[116 136  81 175  99 130 179 138  53 158 156 139] : Bis
[131 130 130  81 141 132 166 101 186 127 179 154] : limu
[131 155 131 108 102 129 121 110  95  90 116 129] : vav
[118 122 117 114  84 119  83 156 121 167 159  69] : ranav
limu => [131 130 130  81 141 132 166 101 186 127 179 154]
ranav => [118 122 117 114  84 119  83 156 121 167 159  69]
vav => [131 155 131 108 102 129 121 110  95  90 116 129]

[109 126 130 166 140  99 138 167 136 134] -> Zav
[172 125 136 137 133 143 171 123 125 137] -> fanib
[159 135 148 129 134 135 164 126 139 135] -> Pulu
[115 135  90 123 147 153  79 116 126 116] -> tadok
[120 122 148 134 147 105 161 129 145 146] -> dipu
[ 65 134 147 140 122  76 139 134 139 137] -> Gup
Zav => [109 126 130 166 140  99 138 167 136 134]
Gup => [ 65 134 147 140 122  76 139 134 139 137]

[123 122 123 126 123] : dar
[124 176 131  86 151] : futu
[202  58 207 137  95] : rolud
[151 153 151 158 153] : tulif
[115 156 109 161 151] : Gat
[117 189 128  55 153] : Feter
[202  62 208 137  97] : vuz
[150 140 160  82 131] : Viru
[117 189 138 121 154] : Dav
dar => [123 122 123 126 123]
Dav => [117 189 138 121 154]
Gat => [115 156 109 161 151]

[131 129 109 130 124 136 143 107 166 160 114 169 142 108 142 124]  gagir
[128 129 115 131 126 131 138 113 155 153 120 162 141 114 138 120]  Rav
[123 129 125 132 131 124 131 123 137 143 129 154 140 124 133 113]  netas
[135 129 101 130 120 142 149  98 182 169 106 177 144  99 148 130]  vemu
[139 128  93 129 116 149 155  91 195 176  98 182 143  92 152 137]  lepot
[125 129 120 131 128 128 135 118 146 148 124 158 140 118 136 117]  gepi
[144 127 111 123 116 149 140 112 157 133 107 119 118 112 136 159]  topel
[144 127 101 124 114 152 148 101 176 152 101 144 127 102 144 154]  fika
[124 129 123 132 130 125 133 121 141 145 127 155 140 121 134 115]  Lumum
[144 127 116 121 116 147 136 118 146 124 111 107 113 118 132 161]  Tus
[143 128  93 127 114 153 156  91 195 171  96 171 138  92 151 146]  Suzuf
[122 129 127 132 132 122 130 124 134 142 131 153 140 125 131 111]  Lepob
fika => [144 127 101 124 114 152 148 101 176 152 101 144 127 102 144 154]
Lumum => [124 129 123 132 130 125 133 121 141 145 127 155 140 121 134 115]
topel => [144 127 111 123 116 149 140 112 157 133 107 119 118 112 136 159]
gagir => [131 129 109 130 124 136 143 107 166 160 114 169 142 108 142 124]
Suzuf => [143 128  93 127 114 153 156  91 195 171  96 171 138  92 151 146]
gepi => [125 129 120 131 128 128 135 118 146 148 124 158 140 118 136 117]

[ 99 156 188 193] -> Pivev
[ 95 150 187 201] -> vunin
[142 112 168  71] -> gigu
[112 167 188 172] -> reg
[103 159 189 187] -> zenep
[128 172 184 143] -> lun
vunin => [ 95 150 187 201]
reg => [112 167 188 172]

[151 134 125 101 100 146 201] -> pud
[149 135 126 108 102 144 180] -> gakiz
[153 167  65 189 185 153 162] -> fik
gakiz => [149 135 126 108 102 144 180]
pud => [151 134 125 101 100 146 201]
fik => [153 167  65 189 185 153 162]

[136 104 171 101 119 105]  Mem
[132 110  80  82 143 111]  fogog
[166 110  80  82 143 111]  tas
[166 123  72 109 132  70]  Lan
[124 204  63 133 157 197]  bani
[112 162 141 128  83 185]  Lar
[ 93 114  81 103 136 125]  Favi
bani => [124 204  63 133 157 197]
Mem => [136 104 171 101 119 105]
fogog => [132 110  80  82 143 111]

[139 106 121 110 115 116 140 129 116 103 126  94 135 135 134 110  96 112
 109 151 122 120 132  91 117  93  94 110  90 131 129 110 119 134 122 174
 133  93 112 133 102 128 116  97 142 131 129] = nozo
[139 106 121 110 115 116 140 129 116 103 126  94 135 135 134 110  96 112
 109 151 122 120 132  91 117  93  94 110  90 131 129 110 119 134  88 156
  92 112 116 104 142 133 133 145 128  91 134] = Fum
[109  98  96 100 127 130 128 106 127 101 120  86  94 113  86 102 138 125
 111 168  96  93 100  91 151  94 151 102 103 105 130 134 122  99 128 136
 106  89 102  92  95 113 150  91 164 104 114] = zikod
[139 106 121 110 115 116 140 129 116 103 126  94 135 135 134 110  96 112
 109 151 122 120 132  91 117  93  94 110  90 131 129 110 119 134 139 103
 115  88  84 122 164 154 184 166 128  77 117] = rol
[129 106 120 161 103 116 174 123 115 160  97  95 118 119 125 168 133 102
 160 119 128 137 129 148 144 158  72 151  94 109 112  89 164 122  82 138
 117 148 166 116  99 103  70  95 156 137 165] = gov
[ 91 154 128 123  99  90 108 108  91 124 116 152 110 117 163 118 132  93
 113  99 148 105 114 130 141 130 165 138 150 108  97 103 125 116 126 112
 110 129 114 106 151 107 173 155  81 112 125] = duvo
[124 141 155  98  93  95 131 146  84 112 137 159 124 100 171 127 123  85
 128 106 179 149 161 153  87 138 141 113 133 133  92  95  63 153 143 144
 127 152 119 126 155 101 134 160 100 167  74] = Mogal
zikod => [109  98  96 100 127 130 128 106 127 101 120  86  94 113  86 102 138 125
 111 168  96  93 100  91 151  94 151 102 103 105 130 134 122  99 128 136
 106  89 102  92  95 113 150  91 164 104 114]
rol => [139 106 121 110 115 116 140 129 116 103 126  94 135 135 134 110  96 112
 109 151 122 120 132  91 117  93  94 110  90 131 129 110 119 134 139 103
 115  88  84 122 164 154 184 166 128  77 117]

[121 113 119 123 117 166]  zas
[144 115 131 141 184 116]  Fupal
[132 127 124 127 117 142]  tapev
[157 116 109 147 154 118]  puso
[101 125 127 110  83 190]  Katop
[145 125 137 146 130  95]  bimut
[132 127 124 127 105 129]  Mub
[132 127 124 127 111 129]  falu
[114 126 115 118 109 146]  zok
[157 116 149 147 154 118]  gunes
[120 148 113 117 113 120]  ruto
gunes => [157 116 149 147 154 118]
falu => [132 127 124 127 111 129]
Katop => [101 125 127 110  83 190]

[135 150 113 141 138 140 111 147 101 129 128 151 146 154 159 119 143  92
 163 160 126 112  65 143  99 157]  beli
[143 150 120 143 134 128 125 160 113 131 125 120 144 161 157 114 128 165
 117 109 139 150 122 134 124 115]  mufeg
[100 118 160 100  79 104 127 128 151 143 157  98 121  95 127 132 122 140
 111  90 138 148 167 101 129 123]  Bugel
[141 115 128  99 139  83 141 120 132 145 138 183  70 117  95  97 158 146
 105 111 109 127  97 136 125 111]  lodu
[ 93 111 157 103  80 115 125 128 151 146 149 110 122 105 111 135 126 140
 115  89 141 145 178  84 123 125]  Mufi
[109 116 142  94 107  80 134  95 154 128 168  88 101  92 136 114 128 165
 117 109 139 150 144 142 107 135]  pupu
[ 73 101 134 130 101 147 127 100 146 132 133 122 130 124  90 127 121 127
 121 111 141 135 185  73 115 123]  kof
[143 150 120 143 134 128 125 160 113 131 125 120 144 161 157 107 138  96
 157 147 127 112  49 150 141 166]  pov
[139 147 109 140 139 140 109 144  97 132 129 162 148 149 161 124 143  96
 162 159 128 116  77 142  95 154]  digu
[141 115 128  99 139  83 141 120 132 145 138  88  70 117  95  97 158 146
 105 111 109 127  97 136 125 111]  Gofel
[135 128 135 154 126 157 112 138 138 117  94 169 136 149 117 164  92 148
 139 159 173 131 179 146 123 116]  roku
Mufi => [ 93 111 157 103  80 115 125 128 151 146 149 110 122 105 111 135 126 140
 115  89 141 145 178  84 123 125]
mufeg => [143 150 120 143 134 128 125 160 113 131 125 120 144 161 157 114 128 165
 117 109 139 150 122 134 124 115]
pov => [143 150 120 143 134 128 125 160 113 131 125 120 144 161 157 107 138  96
 157 147 127 112  49 150 141 166]
lodu => [141 115 128  99 139  83 141 120 132 145 138 183  70 117  95  97 158 146
 105 111 109 127  97 136 125 111]
digu => [139 147 109 140 139 140 109 144  97 132 129 162 148 149 161 124 143  96
 162 159 128 116  77 142  95 154]

[ 51 128  59  78 135 145 143 141  76 149 131 195 150 124 126 155 141 155] -> bope
[200 141  95 162 116 152  75  77 194 150 155  90 149 132 151 150 123  75] -> nebav
[103  76 127  85 136 145 152 139 101 146 158 139 132  83  80 159 149 149] -> sumu
bope => [ 51 128  59  78 135 145 143 141  76 149 131 195 150 124 126 155 141 155]
sumu => [103  76 127  85 136 145 152 139 101 146 158 139 132  83  80 159 149 149]

[ 99  58 135  79 126 123 110 153  83] = Gisef
[139  85 117 105 117 131 111 162 112] = fanip
[143  98 121  89 125 131 126 172 109] = pige
Gisef => [ 99  58 135  79 126 123 110 153  83]
pige => [143  98 121  89 125 131 126 172 109]

[142 137  61 114 157] = tur
[118 154  61 141 111] = senu
[129 173  61 176 107] = voti
[129  76  61 176 107] = Nuped
[121  83  61 140 108] = subu
[123 173  61 101 133] = Vide
[118  82  61 166  94] = detis
[137 116  61  85 156] = zafud
[121 157  61 147 113] = sused
[121 168  61  93 133] = felis
detis => [118  82  61 166  94]
voti => [129 173  61 176 107]

[160 178 115  93 145]  Dis
[160 178 115  94 149]  repe
[160 178 120  99 156]  temun
repe => [160 178 115  94 149]
Dis => [160 178 115  93 145]

[118 128 118 104 119 118 186 132]  Tol
[118 128 118 104 119 118 186 146]  kar
[118 128 118 104  85 118 186 146]  zafem
zafem => [118 128 118 104  85 118 186 146]
kar => [118 128 118 104 119 118 186 146]
Tol => [118 128 118 104 119 118 186 132]

